A small network was shown many inputs. Here are its activations along a few directions, one row for each input.
Each table varies a few parts of the input and shows all the possible inputs, shuffled.
A made-up example of a description, with smaller parts first: one of 8 places around a ring, together with either a single point or (one of 2 separate values, together with one of 4 places along a line) or one of 9 places around a ring.
Shared parts are said once, and a part with two or three values counts as separate values.
In the rows, zero is written as 128.

Other details of the inputs shift rows strongly along two fixed directions, in all tables alike. That doesn't count.

Table:
x1: [161 181 145  97 122 115 146 144 142 146 166 138 125 147 158]
x2: [106 143  50 132 130 177  51  94 163 140 133 133 150 129 163]
x3: [133 191 139 117 114 121 137 126 126 133 164  98 112 137 150]
x4: [158 182 154  95 123 127 138 141 134 140 168 130 120 140 161]
x5: [131  89 172 140 137 107 171 133  93 121  88 103  99 109  88]
x6: [127 198 140 128 103 117 144 128 144 120 141  95 121 136 143]
x7: [124 132  51 120 134 182  56  98 177 139 146 153 139 131 165]
x8: [ 93  43  91 152 143 148  84 124 124 108  91 160 157 116  91]
x9: [125 191 149 107 113 128 146 119 140 137 147 101 118 134 150]
x10: [121  87 183 138 133 106 162 152  84 116  92 111 117 113  94]
x11: [ 97  39  67 171 147 146  92 104 139 117  62 153 144 111 100]
x12: [120 141  51 137 128 163  57 106 170 142 128 159 177 140 173]
x13: [108 144  44 127 128 164  58 105 178 131 155 154 142 129 160]
x14: [143 187 150 111 114 133 154 118 144 136 147 108 119 139 147]
x15: [141 191 143 103 117 112 135 148 136 132 176 133 125 136 156]
x16: [110 146  66 127 131 176  45 109 158 139 133 142 169 134 170]
x17: [141  84 178 144 140 105 176 151  96 114  91 119 124 121  94]
x18: [110  30  86 149 151 155  87 119 134 124  79 167 161 126  93]
x19: [141 187 134 110 113 111 150 127 143 143 176 131 105 130 155]
x20: [112 154  59 137 124 164  53 116 164 129 141 149 173 137 164]
x21: [116  87 161 138 128  98 177 137  94 110 114 121 101 115  78]
x22: [129 192 155 110 105 119 137 138 139 125 157 110 139 145 145]
x23: [125 194 142 114 104 119 145 123 144 125 158 102 120 141 140]
x24: [147  80 155 138 143 104 178 136  85 123 116 119  98 121  90]
x25: [141  74 164 121 142  87 168 152  87 129 123 151 104 119  99]
x26: [138 188 153  96 121 119 126 144 131 133 176 121 119 139 159]
x27: [127 191 161 108 112 126 135 136 136 127 154 108 137 144 152]
x28: [144  72 176 111 147 104 156 151  81 129 124 134  99 112  97]
x29: [131  85 154 146 131  93 175 135  81 125 121 128  98 111  86]
x30: [135 192 133 119 108 114 139 127 129 130 167 100 115 138 144]
x31: [139 186 151 106 116 129 149 116 143 141 144 101 119 134 150]
x32: [135  89 170 145 135 111 176 135  95 116  91 110  99 113  86]
x33: [118  22  65 143 156 149  89 114 132 129 103 171 122 117  95]
x34: [147 190 143 129 119 125 160 124 151 129 129 102 125 138 151]
x35: [106  42  93 134 151 138  75 132 114 113 117 162 133 116  93]
x36: [135 193 156 116 107 116 150 133 143 135 152 126 144 139 152]
x37: [107  38  70 168 150 154  94 109 142 120  65 150 143 117  92]
x38: [133 186 139 101 118 120 135 130 137 134 179 111 100 134 155]
x39: [143  81 161 136 138 110 170 134  79 125 117 117  93 116  88]
x40: [146 186 144 114 119 128 162 119 151 134 146 109 124 143 149]
x41: [130  79 174 132 132  92 178 144  93 123 102 135 123 123  93]
x42: [142 184 164 102 116 129 141 132 138 140 143 109 139 138 155]
x43: [150  78 169 134 144 103 170 150  79 122 114 129 117 125  94]
x44: [136 189 139 116 109 113 163 117 151 140 144 116 124 140 154]
x45: [127 195 147 122 113 125 145 124 140 132 130  94 118 129 152]
x46: [131 197 151 130 104 116 145 146 142 122 139 110 143 136 153]
x47: [146  79 174 131 140 110 161 148  74 124 115 127 113 121  93]
x48: [120 130  54 116 136 177  52  97 175 144 143 146 139 126 166]
x49: [141 187 154  91 122 122 131 142 130 142 170 123 119 134 164]
x50: [118  88 182 142 131 104 158 154  85 107  98 110 117 118  90]
x51: [130 194 153 126 103 117 136 144 139 120 141 103 140 140 149]
x52: [110 144  56 148 124 168  58 106 188 133 104 150 186 137 173]
x53: [108 145  49 122 126 165  51 104 176 130 159 144 139 133 157]
x54: [146 186 163 107 114 133 146 133 139 135 146 116 139 143 153]
x55: [ 89  50  72 171 141 149  88 113 133 104  75 145 140 108  91]
x56: [140  78 179 129 142 108 176 146  94 118 105 128 123 126  90]
x57: [147  71 156 123 146 103 176 141  93 123 129 133  85 118  93]
x58: [100 144  73 122 128 182  49 104 174 134 124 142 176 136 165]
x59: [ 90  37  73 161 143 153  89  99 135 117  87 163 142 110  89]
x60: [ 93 146  58 131 126 180  52  91 180 126 131 132 156 137 155]
x61: [101 149  47 155 121 171  63  93 189 128 111 145 166 127 159]
x62: [146 189 148 104 117 110 141 141 137 141 173 141 125 135 158]
x63: [136 184 141  97 119 123 139 128 135 143 172 112 100 128 160]
x64: [159 186 145 114 117 116 150 141 133 146 154 123 137 149 155]
x65: [126  83 173 133 138 101 152 152  69 115 121 118 111 120  90]
x66: [115  92 169 145 132 103 166 139  90 107  98 102  97 114  83]
x67: [105  38  96 156 151 161  74 119 127 118  65 144 157 110 103]
x68: [142  79 175 127 141 106 158 147  72 128 113 120 112 115  95]
x69: [136 195 130 123 108 113 148 130 131 131 165 109 117 134 149]
x70: [110  37  85 164 149 153  87 124 137 120  66 157 162 122  98]
x71: [129  85 168 135 132  94 153 154  72 113 124 121 113 121  83]
x72: [109  40  96 160 150 164  80 121 127 114  68 150 157 115 101]
x73: [123  25  83 136 165 154  81 126 124 119 102 176 141 119 103]
x74: [116 130  39 126 131 162  63  96 183 143 142 164 144 132 169]
x75: [146 187 129 122 112 108 157 122 135 144 153 116 118 139 159]
x76: [145 195 148 121 110 111 145 138 127 140 161 126 137 138 157]
x77: [136  80 162 134 134 102 186 134 102 127 106 124 103 125  81]
x78: [139  80 163 131 139 106 166 133  77 130 114 110  93 111  91]
x79: [146  79 152 139 137  98 180 138  87 131 115 124  98 124  86]
x80: [136 197 154 132 105 115 149 139 145 131 137 117 145 135 157]
Each input here is: one of 2 separate values, together with one of 4 places along a line, together with one of 10 places around a ring.
The inputs of x17 and x73 match in every part but the place on the line of 4. If x32 is changed in the same way as x17 into x73, which row does it become?
Answer: x7
The inputs of x36 and x62 match in every part but the place on the line of 4. If x27 is changed in the same way as x36 into x62, which row does it become?
Answer: x26
The inputs of x29 and x19 match in every part but the place on the line of 4. If x3 is changed in the same way as x29 into x19, which row does it become?
Answer: x38
Start at x5 and move only the place on the ring of 10, one step at a time. The first step leads to x32. Which rows follow, in order?
Answer: x34, x37, x11, x61, x55, x6, x66, x45
Which other rows does x66 become when the choice among 2 separate values takes its other values? List them by row number.
Answer: x50
Which other rows does x4 become when the choice among 2 separate values takes its other values? List them by row number.
Answer: x7
